A small network was shown many inputs. Here are its activations along a few directions, one row for each input.
Each table varies a few parts of the input and shows all the possible inputs, shuffled.
A made-up example of a description, with smaller parts first: values(3) and (point or line(11) or (line(4) and ring(8))).
Shared parts are said once, and a part with two or three values counts as separate values.
In the rows, zero is written as 128.

Other details of the inputs vary at random and push rows far along three fixed directions, the same in every table; ignore that.

A family of inputs:
row 1: [144 192  96 145 134 109 106 189 148 144  89 131 103]
row 2: [ 53 110  30 138 112 126 111 184 189  65 169 129  98]
row 3: [246 184 166 105 157  98 189 168 149 141  82  85 161]
row 4: [157 137 101 101 127 144 140 149 113 105 113  74 134]
row 5: [ 28 102  99 136 192 123 114 139  52 106 167 194  94]
row 6: [132 118  47  71 191 145 146 124 125  66 202 155 171]
row 7: [ 48  95  98 127 143 174 118 126  60  91 158 134  82]
row 8: [ 83 171 143 180  58  90 119 156 101 188  65 124  38]
row 9: [117  88 196 110 180 125 112  75 110 131 157 184 153]
row 10: [113  57 210 113  91 139 135  49  77 132 123 102 112]
row 11: [151 134 147 102 177  92 136 113  86 128 114 133 160]
row 12: [207 133 170 110 159  80 193 164 192 122 139  91 169]
row 13: [ 71 145  27 188 127 128  78 205 119 110 132 152 111]
row 14: [109 189 105 123  46 167 147 175 176 151 127 128  73]
row 15: [150  63 166  80 110 117 135  39 100 110 164 147 150]
row 16: [ 37  72 156 147 174 126 140 132  67  99 177 196  75]
row 17: [122 174  44 100 136 157 154 212 251  79 165 106 161]
row 18: [ 93 174 113 145  71 155 105 118 110 125  60 117  82]
row 19: [178 208 145 157  88 163 130 163 167 189  80 109 171]
row 20: [106 149  78 104 164 162 137 128 158  82 140 126 157]
row 21: [129 145 120 134  85 121 126  95 147 119  86  95 120]
row 22: [102 122 105 150 136  93 101 175 176 123 153 147 104]
row 23: [ 44 147 133 155  43 184 132 175 121 148 117 109  31]
row 24: [ 51 112 105 141  80 183 111 148 139 144 126 146  63]
row 25: [184 205 123 112  43 144 139 132 127 159  66 104  94]
row 26: [225 122  99  76 123 123 170 160 246 128 133  65 201]
row 27: [167 117 140 118 184 137 128 139 173 114 191 139 190]
row 28: [ 74 104 131 133 207 127  97  98  82 112 157 189 124]
row 29: [165 130 214 142 121  83 116  50 103 175  76 125 132]
row 30: [166 112 203 138 146 127  83  44  48 148 103 146 145]
row 31: [135 150  60 146 199 143 108 192 169  96 187 134 151]
row 32: [155 110 200 125  76 129 150  48  79 155  75  66 118]
row 33: [169  90  77 136 200  86  98 134 145  85 194 121 176]
row 34: [ 81 127  68 142  92 158  98 144 100 135  83 130  70]
row 35: [ 62  65 110 189 126 105  70  83  57 120 140 168 125]
row 36: [126  62 116 138 174 101  92 122 136  97 206 150 153]
row 37: [114  83 120 115 100 110 113  44  55 110 140 151 104]
row 38: [169  73 231  83 158  77 150  50  97 148 141 139 181]
row 39: [164 133 118 144 162  77 168 167 141 113 124 104 125]
row 40: [205  89 169  93 120 123 145  33 123 156  84  85 184]
row 41: [146  72 154 141 122 110 106  96 127 133 153 148 191]
row 42: [114 193 187 135  74 132 153 169 152 201  92 130  90]
row 43: [121 186 131 144  50 194 131 148 144 191  51 105  73]
row 44: [179 133 104 114 170 135 141 173 211 114 182 125 242]
row 45: [169 183 206 134 133 136 187 133 111 171  77 122 118]
Description of these inputs: ring(5) and (values(4) or line(5)).
Changing only the ring(5) part turns row 40 into row 34. The same change can be made to row 35. Which row results?
> row 13
Start at row 35 and move only the line(5) part, one step at a time. The first step leads to row 33. Which rows follow, in order?
> row 29, row 8, row 39
Which other rows does row 40 become when the values(4) part takes its other values? List them by row number.
> row 21, row 32, row 37
Which other rows does row 21 become when the ring(5) part takes its other values? List them by row number.
> row 2, row 17, row 18, row 20
Which other rows does row 43 become when the values(4) part takes its other values? List them by row number.
> row 6, row 7, row 20
Start at row 22 and move only the ring(5) part, one step at a time. The first step leads to row 29. Which rows follow, in order?
> row 1, row 28, row 9
